A small network was shown many inputs. Here are its activations along a few directions, one row for each input.
In each table, some parts of the input vary, and every possible input appears once, in random order.
Descriptions start from the smaller parts, as in this example, which fits no table here: values(2) and (point or ring(9) or (line(6) and ring(8))).
Shared parts are said once, and a part with two or three values counts as separate values.
In the rows, 128 means zero.

Other details of the inputs vary at random and push rows far along two fixed directions, the same in every table; ignore that.

Rows:
R1: [ 71 137 125  60 174 117 120 162 125 116 130 106  50]
R2: [116 166 146 113 195 144 101 144 162  92  95 112  78]
R3: [180 121 171 167  72 163 174 121 137 123 128 152 156]
R4: [123 118 138 134 120 156 163 133 113 119 137 132 153]
R5: [ 98 123 162 109 153 131 145 149 128 166 107 136  82]
R6: [106 145 155 112 189 137 121 137 151  67 102 118  68]
R7: [ 45 151  22  53 174  62  32 137 145  90 146  77  53]
R8: [146 134  55 151  59  77  72  74 105 143 149 112 178]
R9: [134 131 187 172 158 148 179 170 159 198 108 157 137]
R10: [142 113  59 129  66 120  92  65  83 102 177 104 183]
R11: [203 144 113 158  78 127  93  58  96  73 150 101 190]
R12: [168 138  69 130  34 111  81  75 108  89 168 119 154]
R13: [ 78 138 114 123 176 106 113 161 162 158 102 131  84]
R14: [118 113 189 158 158 184 205 164 137 150 114 159 142]
R15: [180 109  82 137  75 102 112  76  89 125 168 116 208]
R16: [ 53 116 111 119 170 135 123 142 150 132  85 141  90]
R17: [ 94 110 134 129 174 115 143 150 154 155  78 152 119]
R18: [137 140 195 157 154 152 196 183 150 173 119 150 140]
R19: [176 122 111 121  48 113 113  73  68 138 185 104 175]
R20: [ 48 155  21  52 174  64  41 144 139  80 147  76  53]
R21: [139 166 183 149 152 164 147 158 167 141 101 151 101]
R22: [174 104 152 165 117 136 168 120 120 171 125 152 192]
R23: [118 122 188 120 151 148 168 156 129 177 115 141  98]
R24: [153 125  54 104  52  99  75  60 104  43 162  93 136]
R25: [100 126 149 105 175 139 130 139 162  65 104 123  67]
R26: [ 57 129 120  77 163 104 103 145 135 141  96 120  50]
R27: [186 100 166 188 104 141 184 114 117 185 116 166 209]
R28: [  9 124  72  61 220 120  84 163 161  97  99 111  27]
R29: [148 149 202 170 133 174 172 170 172 156 107 170 116]
R30: [163 132  91  95  48 102 104  81  61 109 187  91 161]
R31: [136  76 196 140 150 129 126 208 143 158 129 161 110]
R32: [148 122  40  92  85  79  83  84  84  83 171  92 174]
R33: [163 102 167 197  90 173 185 106 111 176 122 165 199]
R34: [159 110 204 165 163 164 220 169 139 171 109 168 170]
R35: [211 167 139 169  77 145 114  89 113 118 142 121 176]
Description of these inputs: point or ring(10) or (values(4) and line(6)).
Which of the alternatives is R26?
> values(4) and line(6)
Which other rows does R15 become when the line(6) part takes its other values? List them by row number.
> R17, R22, R27, R32, R34
A walk changes only the ring(10) part. It starts at R25 and steps to R6. List the rest of the walk in order.
> R11, R2, R35, R21, R29, R12, R3, R24

Rows:
R36: [178 136 227 159 136 175 143 153 148 112  99 152 100]
R37: [ 65 122  60 105 196 104  77 133 181 150  84 137  63]
R38: [ 40  94  17  33 148  72  58  94  90  75 156  71  75]
R39: [163 152 233 149 144 168 149 140 159 117 112 147 106]
R40: [171 183 208 147 164 171 181 133 145 127 105 132 106]
R41: [ 86 136 168 112 177 133 144 209 158 184 123 144  79]
R42: [ 99  95  41  80  66 106  83  68  61 101 181  94 130]
R43: [130 103  36  92 111  59  69  97  73 108 178  84 171]
R44: [154  84 143 132 122 127 167 116  87 157 145 135 196]
R45: [ 53 138 145 157 182 152 138 160 185 185  71 139  97]
R46: [194 114 172 160  20 153 189 101  83 185 160 152 192]
R47: [ 98 135 155 191 162 158 162 146 138 180  83 181 151]
R48: [190 160  57 134  61 124 108  37  98  55 178  99 203]
R49: [121 149 113 126 145 146 128 127 147  57 124 107 114]
R50: [ 66 147  23  42 106  64  30 132 110  99 165  83  49]
R51: [ 63 110 182  86 159 145 185 173 136 149  95 145  62]
R52: [221 121 172 194  56 178 168  90 125  98 150 149 223]
R53: [208 116 143 189  68 129 167  96 108 181 102 159 247]
R54: [201 112  67 152  37 132  81  63  97  34 168 115 184]
R55: [ 66 122  93  72 210  76  86 186 140 133 128 104  80]
R56: [171 126 139 152 104 116 140 151 116 188 166 138 179]
R57: [ 82 119 153 160 183  95 152 175 193 166  81 159  81]
R58: [123 172 197 119 189 159 141 164 164 103  91 115  55]
Describe the family of inputs behind these rows.
> values(5) or (values(2) and line(4)) or ring(10)
